Each row below holds a small network's activations on one input, seen along a few directions.
In each table, some parts of the input vary, and every possible input appears once, in random order.
Descriptions start from the smaller parts, as in this example, which fits no table here: one of 6 places along a line, together with either a single point or one of 9 places around a ring or (one of 3 separate values, together with one of 8 places around a ring).
Shared parts are said once, and a part with two or three values counts as separate values.

Other details of the inputs vary at random and push rows far along two fixed directions, the same in every table; ignore that.

Table:
R1: [-29 11 -2 20 19 15 -21 67 -26 -31 -5]
R2: [10 -17 57 -15 -46 -41 -51 -38 20 23 -20]
R3: [25 -4 63 -15 -11 4 -13 22 5 34 -27]
R4: [41 8 -29 -21 -62 -29 10 -43 17 4 -2]
R5: [33 -39 13 -16 0 13 -46 -41 -9 -10 5]
R6: [-22 1 28 15 -32 -14 2 -19 -7 -30 7]
R7: [23 0 -7 -18 34 47 24 50 -47 8 27]
R8: [33 12 -21 3 -5 18 32 -32 -9 1 -1]
R9: [33 -22 8 -28 -29 -11 -65 -54 42 23 7]
R10: [7 22 11 6 -61 -35 7 -29 38 -28 -42]
R11: [-55 40 -8 20 -50 -27 30 -2 12 -24 42]
R12: [-37 -92 7 3 58 36 -18 34 -37 41 -32]
R13: [-65 24 -14 46 24 -19 29 39 -33 -14 59]
R14: [35 -34 4 -13 26 -26 -37 -36 -13 32 17]
R15: [-49 47 -15 38 9 20 43 57 -34 -2 27]
R16: [-20 47 -3 29 -37 -8 71 -12 -6 -17 -2]
R17: [5 -8 40 1 -1 -56 -53 -39 57 22 -24]
R18: [6 17 40 6 -26 10 41 9 9 -10 -12]
R19: [-26 61 0 -2 -29 -4 66 27 39 -23 5]
R20: [-10 58 -3 8 -70 -42 68 -30 20 15 -7]
R21: [4 -31 39 13 21 15 -59 61 -60 9 -19]
R22: [9 -13 54 -10 -30 -27 -52 -45 40 -9 -40]
R23: [18 -44 0 2 91 19 -53 7 -42 -9 9]
R24: [-41 42 5 20 4 29 53 74 -18 -11 33]
R25: [-9 -13 -23 -7 41 36 -16 14 -44 -49 26]
R26: [-41 -82 0 -7 69 33 -24 38 -21 33 -47]
R27: [16 16 -47 -14 -14 0 -5 -1 19 -25 1]
R28: [7 50 -55 0 -10 8 72 -27 5 -28 6]
R29: [40 -20 -12 -10 -10 11 -56 -2 10 17 -4]
R30: [-19 1 -47 26 42 4 49 -1 -58 -39 65]
R31: [-32 39 9 12 16 34 64 62 -24 -45 7]
R32: [16 3 42 7 11 8 -26 -3 9 11 -55]
R33: [41 32 -14 -39 -28 -2 26 -27 71 4 -7]
R34: [16 4 -26 -3 -19 -46 -1 -63 42 21 33]
R35: [44 -26 20 -22 70 68 -29 44 -26 -5 -16]
R36: [-37 24 -3 38 -21 -47 57 -29 -6 -29 31]
R37: [55 -1 2 -17 -15 2 -38 -44 44 55 -22]
R38: [51 -10 3 -19 10 13 -22 -18 -13 45 -16]
R39: [78 -17 31 -32 -23 14 -6 -49 43 22 -29]
R40: [-29 -21 39 4 47 20 -76 50 -23 -14 -1]
R41: [-36 46 -23 29 -59 -25 38 18 10 -22 18]
R42: [-21 32 -11 30 -58 -20 54 -2 -9 -45 3]
R43: [10 7 -16 -7 37 56 13 57 -22 7 36]
R44: [21 15 40 -7 -16 -17 -39 -22 57 34 -57]
R45: [21 4 -15 -31 -54 -31 3 -63 19 1 22]
R46: [-49 -73 -8 -11 70 27 -36 51 -5 46 -35]
R47: [-8 19 -62 9 16 30 37 33 -46 -64 22]
R48: [-38 -84 4 -11 52 21 -23 45 -40 66 -26]
R49: [-21 6 18 18 -8 -53 12 -14 -12 11 20]
R50: [11 -37 -7 -5 91 13 -67 19 -24 5 20]
R51: [68 -31 5 -15 -36 -5 -39 -54 22 2 -33]
R52: [-38 23 -58 -6 25 22 18 26 -28 -54 59]
R53: [-1 -19 43 15 27 -31 -41 -20 9 0 -22]
R54: [-2 58 -64 -6 -9 2 60 -12 21 -14 17]
R55: [-43 -30 -27 -10 -41 -33 30 -32 63 62 -22]
Each input here is: one of 5 places around a ring, together with either a single point or (one of 2 separate values, together with one of 5 places along a line).
Question: The inputs of R1 and R21 match in every part but the place on the ring of 5. If R46 is changed in the same way as R1 into R21, which row does it become?
Answer: R48
Question: Which other rows does R39 become when the place on the line of 5 takes its other values? List them by row number.
Answer: R5, R8, R30, R51
Question: Which other rows agree with R13 in the place on the ring of 5? List them by row number.
Answer: R9, R11, R15, R24, R29, R34, R37, R41, R43, R55

Table:
R56: [79 -1 43 -24 -11 25 -14 -20 24 37 -46]
R57: [-9 4 -73 -14 49 42 10 40 -29 -32 48]
R58: [52 -12 34 -23 52 57 -82 37 13 9 -39]
R59: [-63 9 -13 15 -23 -21 84 12 -5 28 13]
R60: [-14 -50 71 27 38 -20 -98 17 -28 31 -17]
R61: [3 47 7 25 25 33 8 43 -62 -61 44]
R62: [5 8 -41 16 36 18 0 18 -70 -51 72]
R63: [20 -47 24 -2 3 -46 -67 -60 8 9 -7]
R64: [-29 14 12 18 10 40 56 77 -55 -9 -5]
R65: [17 21 34 -19 -74 -29 -19 -41 102 12 -68]
R66: [-27 15 -63 -3 -58 -43 115 -71 31 7 20]
R67: [-40 31 28 41 4 13 7 60 -62 -57 23]
R68: [1 -75 -1 -21 69 15 -87 7 7 29 -27]
R69: [-75 47 -45 4 -66 -63 81 -23 72 -1 11]
R70: [80 -12 -17 -41 -55 -21 5 -96 55 49 -23]
Question: What do these inputs look like to the network?
Answer: one of 3 separate values, together with one of 5 places around a ring
Question: The inputs of R66 and R63 match in every part but the choice among 3 separate values. If R56 is changed in the same way as R66 into R63, which row does it become?
Answer: R61
Question: Which other rows does R64 become when the choice among 3 separate values takes its other values? List them by row number.
Answer: R65, R67
Question: Which other rows does R70 become when the choice among 3 separate values takes its other values? List them by row number.
Answer: R57, R62

Table:
R71: [-23 -10 34 24 30 16 -28 48 -53 -8 9]
R72: [21 41 -16 -13 -54 -26 29 -42 48 -21 -9]
R73: [36 5 24 -27 -42 -21 -27 -48 58 0 -40]
R74: [17 2 33 -15 -39 -29 -26 -36 59 9 -37]
R75: [26 30 -27 -13 -52 -42 41 -79 49 15 22]
R76: [-20 -2 -12 7 -16 -25 18 -29 14 -4 2]
R77: [2 -18 -20 5 44 23 -13 15 -43 -11 11]
R78: [-59 -3 -20 31 28 6 30 41 -66 -21 45]
R79: [-33 7 -4 31 26 27 22 56 -68 -52 32]
R80: [-9 -42 22 -4 40 2 -65 24 7 48 -20]
R81: [-44 21 -59 5 -17 -6 62 -1 14 -32 23]
R82: [22 -33 31 -14 45 44 -80 36 -9 1 -35]
R83: [47 -19 31 -16 35 27 -63 19 -4 11 -15]
R84: [25 -21 2 -29 -20 -20 -26 -53 44 12 -30]
R85: [49 -9 10 -18 -29 -28 -21 -69 27 35 5]
R86: [-16 -27 -22 -7 52 39 -28 38 -30 -10 1]
R87: [-50 52 -22 17 -24 -18 51 28 18 -12 22]
R88: [-34 27 -50 0 -39 -31 73 -29 28 -32 21]
R89: [-34 -8 -23 18 44 43 62 55 -73 4 17]
R90: [19 25 -4 1 -17 -5 10 -19 7 -22 -3]
R91: [-6 11 -4 -1 -14 4 2 7 28 -21 -13]
R92: [14 34 0 -15 -72 -15 64 -30 64 22 -38]
R93: [-13 21 26 17 -36 -38 9 -8 7 6 5]
R94: [7 -3 42 -10 -19 -21 -38 -16 41 20 -32]
R95: [-25 -35 5 18 37 14 -21 28 -54 -6 14]
R96: [50 -19 37 -5 34 25 -63 10 -14 11 -13]
R97: [-16 56 -51 4 -26 4 59 9 11 -45 20]
R98: [-43 26 -44 2 -38 -33 66 -24 27 -22 21]
R99: [7 -18 2 -19 -30 -28 -26 -48 66 26 -35]
R100: [-23 20 6 4 -15 -6 -1 12 27 -1 -9]
R101: [45 -22 41 -15 54 39 -74 30 -16 24 -5]
R102: [49 -12 40 -6 34 24 -59 7 -11 23 -2]
R103: [27 24 1 3 -27 -7 14 -16 -5 -17 18]
R104: [-48 28 -27 23 -40 -48 64 -16 -4 -4 40]
R105: [19 2 38 -4 -40 -32 -25 -45 49 9 -35]
R106: [20 -63 27 -15 53 50 -44 38 -18 57 -46]
R107: [-26 0 27 13 34 8 -24 57 -23 8 4]
R108: [-67 3 -27 23 49 11 28 66 -51 -6 44]
R109: [-36 -3 -39 14 42 27 27 35 -59 -37 33]
R110: [43 -50 22 -7 43 20 -68 1 -36 23 0]
R111: [-20 -7 0 7 -9 -28 4 -25 12 13 0]
R112: [17 7 -28 -4 -8 -13 21 -30 6 -1 20]
R113: [-61 25 -48 11 -11 -11 54 12 8 -13 28]
R114: [-19 21 17 14 -16 -17 9 -1 7 -6 0]
R115: [45 -1 -1 -32 -28 -28 -13 -64 58 36 -1]
R116: [47 -25 27 -15 42 40 -78 30 1 17 -22]
R117: [26 -40 2 -17 41 17 -54 3 -10 13 -18]
R118: [-19 46 -20 3 -39 3 101 15 3 -10 1]
R119: [34 -22 13 -19 -45 -36 -25 -78 36 12 -27]
R120: [-42 59 -12 25 -43 -41 68 -3 15 -16 26]
R121: [-9 35 -55 5 -51 -34 73 -48 2 -32 31]
R122: [18 -41 19 -5 5 -11 -40 -33 17 13 -26]
R123: [-30 1 -58 7 52 41 18 53 -48 -29 30]
R124: [17 35 -12 -10 -8 12 8 3 22 0 17]
R125: [11 12 -42 -16 -14 -6 19 -22 30 2 13]
R126: [-11 -6 11 6 27 24 -15 40 -18 -26 -3]
R127: [42 -4 44 -10 -38 -6 8 -32 33 39 -52]
R128: [17 6 -30 -15 -10 -11 17 -25 20 2 15]
R129: [-43 11 -1 35 28 24 20 62 -70 -43 33]
R130: [40 -13 -3 -28 0 -2 -36 -35 43 40 -6]
R131: [-14 20 -18 24 30 33 21 51 -76 -50 36]
R132: [-17 12 -24 9 -36 -6 89 -9 -21 6 12]
R133: [-63 -1 -30 18 42 15 27 54 -46 -16 36]
R134: [-25 -3 1 12 -2 -32 7 -11 6 22 9]
R135: [19 -32 45 5 32 20 -59 18 -14 -3 -27]
R136: [3 -25 34 -2 32 25 -66 34 4 9 -32]
R137: [58 13 33 -13 -40 -22 -23 -53 32 21 -2]
R138: [36 -8 34 -12 -16 -6 -42 -32 25 -1 -35]
R139: [-21 18 0 24 4 34 69 55 -66 -13 15]
R140: [31 -39 50 -2 34 30 -77 21 -40 -4 -24]
R141: [28 -30 20 -24 -15 -3 5 -27 29 52 -45]
R142: [-14 -41 3 15 41 21 -22 26 -54 -13 12]
Question: What do these inputs look like to the network?
Answer: one of 2 separate values, together with one of 4 places along a line, together with either a single point or one of 8 places along a line
Question: The inputs of R89 and R106 match in every part but the place on the line of 4. If R75 is changed in the same way as R89 into R106, which row does it become?
Answer: R130
Question: Which other rows does R97 become when the choice among 2 separate values takes its other values? List them by row number.
Answer: R123
Question: Which other rows agree with R78 in the place on the line of 4 and the choice among 2 separate values? List them by row number.
Answer: R85, R95, R104, R110, R119, R121, R132, R142
Question: Which other rows does R100 become when the choice among 2 separate values takes its other values? List them by row number.
Answer: R113
Question: Which other rows agree with R139 in the place on the line of 4 and the choice among 2 separate values? List them by row number.
Answer: R71, R79, R93, R103, R129, R131, R137, R140
